[[137 124 120 129 107]
 [109 137 133 139 125]
 [105 137 139 130 122]] | 137, 122

[153 138 136 156] | 153, 156

[151 118 123 138 122 141 152] | 151, 152

[[112 143 141 118]
 [115 119 125 143]
 [130 123 139 107]] | 112, 107

[130 124 145 156 146 133] | 130, 133

[[105 101 123 129 113]
 [137 139 128 126 140]
 [130 130 136 127 123]] | 105, 123

[[154 110 139 133 139 127 128]
 [145 114 145 136 132 126 127]
 [142 132 124 115 150 129 123]] | 154, 123

[122 123 156 139 125 143] | 122, 143

[[112 126 119 128 131]
 [131 141 106 135 118]] | 112, 118
---
Input: [[121, 125, 122, 115, 119], [119, 115, 126, 124, 117], [132, 123, 150, 119, 139]]
Output: 119
Input: [[127, 158, 126, 128, 124], [126, 111, 132, 129, 117], [127, 120, 104, 128, 148]]
Output: 128
Input: [[124, 120, 118, 127, 125, 129], [126, 125, 140, 137, 139, 150], [122, 126, 123, 141, 101, 107]]
Output: 101
Input: [[118, 130, 113, 125, 108, 126], [126, 140, 151, 130, 115, 120], [123, 139, 148, 122, 131, 125]]
Output: 131
Input: [[144, 152, 144, 143, 135, 138], [138, 152, 137, 136, 130, 130], [132, 137, 135, 136, 130, 130]]
Output: 130
Input: [[120, 102, 131, 111, 121], [126, 122, 123, 121, 129], [123, 139, 105, 139, 131]]
Output: 139
---
[[112 139 128 118]
 [155 125 128 131]] ==> 139

[[128 146 115 128]
 [129 154 125 128]
 [128 137 117 127]] ==> 154

[[140 149 131 128]
 [106 113 121 114]] ==> 149

[[134 132 133 122]
 [127 114 118 114]
 [144 126 106 144]] ==> 114

[[135 113 129 107]
 [139 114 137 103]
 [125 112 117 125]] ==> 114

[[151 154 116 152]
 [108 104 149 105]
 [148 152 103 148]] ==> 104
---
array([144, 128, 104, 141, 112]) --> 141
array([128, 124, 151, 113, 147]) --> 113
array([106, 108, 108, 107, 131]) --> 107
array([123, 156, 105, 111, 106]) --> 111
array([121, 121, 101, 101, 104]) --> 101
array([143, 124, 150,  99, 140]) --> 99
array([105, 140, 120, 146, 117]) --> 146
---
((128, 127, 148, 149, 141, 124), (125, 128, 149, 150, 141, 125), (123, 132, 150, 147, 139, 127)) => 128, 127
(130, 107, 132, 112, 144, 142, 110) => 130, 110
(147, 127, 149, 121) => 147, 121
((153, 102, 151, 154, 111, 157, 154), (145, 122, 132, 115, 147, 121, 143), (155, 101, 151, 152, 113, 156, 155)) => 153, 155
(139, 107, 130, 149) => 139, 149
((121, 100, 152, 122, 143, 106), (118, 119, 115, 135, 116, 137)) => 121, 137
((108, 148, 109, 107, 142, 150), (111, 143, 114, 107, 142, 147), (149, 118, 153, 153, 102, 116)) => 108, 116
((126, 122, 108, 105), (129, 127, 112, 120), (124, 123, 138, 118)) => 126, 118
---
[150 128 142 125 110] -> 150
[137 105 155 101 156 105 150] -> 137
[135 131 137 127 129 104] -> 135
[149 133 103 137 108] -> 149
[106 153 105 155 109 149 103] -> 106
[104 152 108 101] -> 104
[151 149 150 149 151 150] -> 151
[144 126 158 129] -> 144
---
[[110 146 153 106 154]
 [149 111 102 156 105]
 [110 145 148 115 149]] Answer: 156, 102

[147 143 133 135 100 141] Answer: 147, 100

[138 135 122 106 136 139] Answer: 139, 106

[113 101 140 111] Answer: 140, 101

[128 118 119 100 137 153] Answer: 153, 100

[127 126 131 153 133 109 120] Answer: 153, 109

[134  99 145 131 153 112 127] Answer: 153, 99

[157 113 133 118 145 131 105] Answer: 157, 105

[125 136 132 132 126 151] Answer: 151, 125
---
[100 139 138 106 133]: 138
[117 118 128 114 102]: 128
[113 131 153 130 134]: 153
[150 146 146 142 143]: 146
[155 143 152 124 109]: 152
[142 156 131 116 129]: 131
---
[[123, 102, 142, 143],
 [116, 140, 138, 111],
 [115, 138, 135, 107]] | 142

[[139, 134, 132, 147, 150, 138],
 [155, 126, 144, 152, 128, 136],
 [111, 100, 114, 142, 127, 130]] | 150

[[128, 138, 115, 139, 106],
 [128, 137, 113, 139, 108],
 [126, 121, 145, 115, 146]] | 139

[[122, 137, 140, 124, 140, 122],
 [129, 121, 115, 134, 104, 132],
 [114, 124, 138, 126, 150, 133]] | 140

[[124, 124, 129, 99, 121, 129],
 [131, 121, 128, 117, 130, 101],
 [115, 131, 123, 148, 112, 131]] | 121

[[139, 130, 132, 127, 127, 137, 145],
 [112, 106, 127, 144, 145, 152, 122],
 [114, 119, 153, 136, 115, 124, 152]] | 137

[[132, 130, 111, 137, 125, 115],
 [128, 135, 106, 133, 139, 148],
 [131, 132, 105, 133, 125, 142]] | 125

[[117, 132, 126, 129, 124, 125],
 [122, 122, 129, 125, 108, 130],
 [105, 130, 127, 120, 129, 134]] | 124
---
[104, 121, 139, 108, 136, 110] => 139, 104

[106, 107, 113, 141, 142, 137] => 142, 106

[128, 108, 150, 103, 111, 155] => 155, 103

[[135, 126, 141, 137, 129],
 [153, 149, 116, 107, 147],
 [143, 128, 125, 127, 122]] => 153, 107

[121, 130, 112, 99, 115] => 130, 99

[142, 114, 106, 130, 151, 140] => 151, 106

[135, 118, 150, 107, 140] => 150, 107

[151, 102, 139, 123, 136, 133] => 151, 102
---
[100 139 131 132 123] ⇒ 100, 123

[[105 118 124 126]
 [106 113 124 126]] ⇒ 105, 126

[[104 114 133 114]
 [122 125 125 125]
 [ 98 104 125 104]] ⇒ 104, 104

[[144 118 151 105 143 135]
 [117 135 117 140 117 124]
 [152 114 154 100 153 140]] ⇒ 144, 140

[140 140 150 135 135] ⇒ 140, 135

[[132 128 124 111]
 [143 104 128 100]
 [119 145 112 112]] ⇒ 132, 112

[[135 128 135 140 121 125]
 [124 130 129 127 103 116]
 [109 126 129 134 143 125]] ⇒ 135, 125
---
[154, 127, 140, 130, 126] | 140

[[135, 107, 119, 135, 126, 155, 127],
 [127, 125, 118, 118, 143, 125, 148]] | 119

[123, 156, 126, 114, 109] | 126

[124, 109, 116, 148, 118, 152, 119] | 116

[[139, 130, 134, 150],
 [117, 139, 130, 111],
 [118, 126, 121, 137]] | 134

[[150, 132, 117, 144, 147],
 [132, 127, 126, 151, 146]] | 117
---
[[149 123 126 124 138 146 118 125 123 128 124 123 136]
 [111 126 125 123 114 117 129 124 121 124 125 124 110]
 [117 139 135 141 132 120 147 138 143 138 138 138 136]
 [120 120 123 114 116 126 117 119 117 121 121 120 115]
 [138 116 119 113 126 137 107 117 113 118 115 117 122]
 [107 139 136 134 115 109 140 137 135 136 137 136 116]
 [142 117 121 122 140 138 120 122 118 121 119 121 141]] gives 126

[[130 132 136 125 131 128 127 137 132 130 136 131]
 [139 129 119 126 133 117 137 126 136 117 118 126]
 [122 122 138 122 136 131 125 136 128 140 152 118]
 [124 112 121 141 118 130 120 114 121 123 125 118]
 [114 121 133 132 127 137 118 124 117 136 141 120]
 [136 120 132 116 148 114 135 139 140 131 150 109]
 [133 122 114 138 116 125 131 114 127 118 107 128]
 [133 107 115 143 115 123 126 111 128 117 118 117]] gives 136

[[120 126 125 120 133 118 133 117 132 126 132 130 118 127 130 135]
 [127 116 137 127 120 129 120 130 121 116 122 122 130 133 126 125]
 [117 105 144 119 131 115 129 115 131 110 132 131 116 134 117 113]
 [128 142 118 125 128 129 133 128 127 139 127 126 128 128 147 156]
 [128 125 122 128 117 128 115 133 118 125 117 118 130 117 118 115]
 [116 134 112 117 137 111 135 112 135 133 133 132 111 113 123 126]
 [131 116 137 130 114 134 115 137 116 117 117 117 136 132 125 123]
 [127 119 139 125 124 129 127 128 124 119 126 125 129 139 136 138]
 [131 110 142 131 113 135 113 137 115 111 116 118 136 136 123 120]] gives 125

[[127 133 126 128 131 128 127 126 128]
 [126 128 128 125 129 128 129 127 120]
 [126 132 127 127 126 127 128 119 122]
 [128 125 127 131 129 127 128 129 129]
 [127 129 126 127 133 130 129 128 127]
 [126 140 126 131 129 126 128 130 130]
 [127 141 127 128 129 127 129 128 129]
 [131 153 128 127 125 125 129 127 133]
 [128 106 127 127 123 127 129 118 132]] gives 126

[[145 107 116 147 144 140 110 131 119 110 144 105 145]
 [136 139 118 143 108 113 135 140 112 133 110 140 113]
 [135 114 123 137 137 134 115 127 124 114 137 112 139]
 [144 110 117 149 142 139 112 133 120 111 143 107 145]
 [121 134 132 118 110 113 131 121 131 130 110 135 111]] gives 116
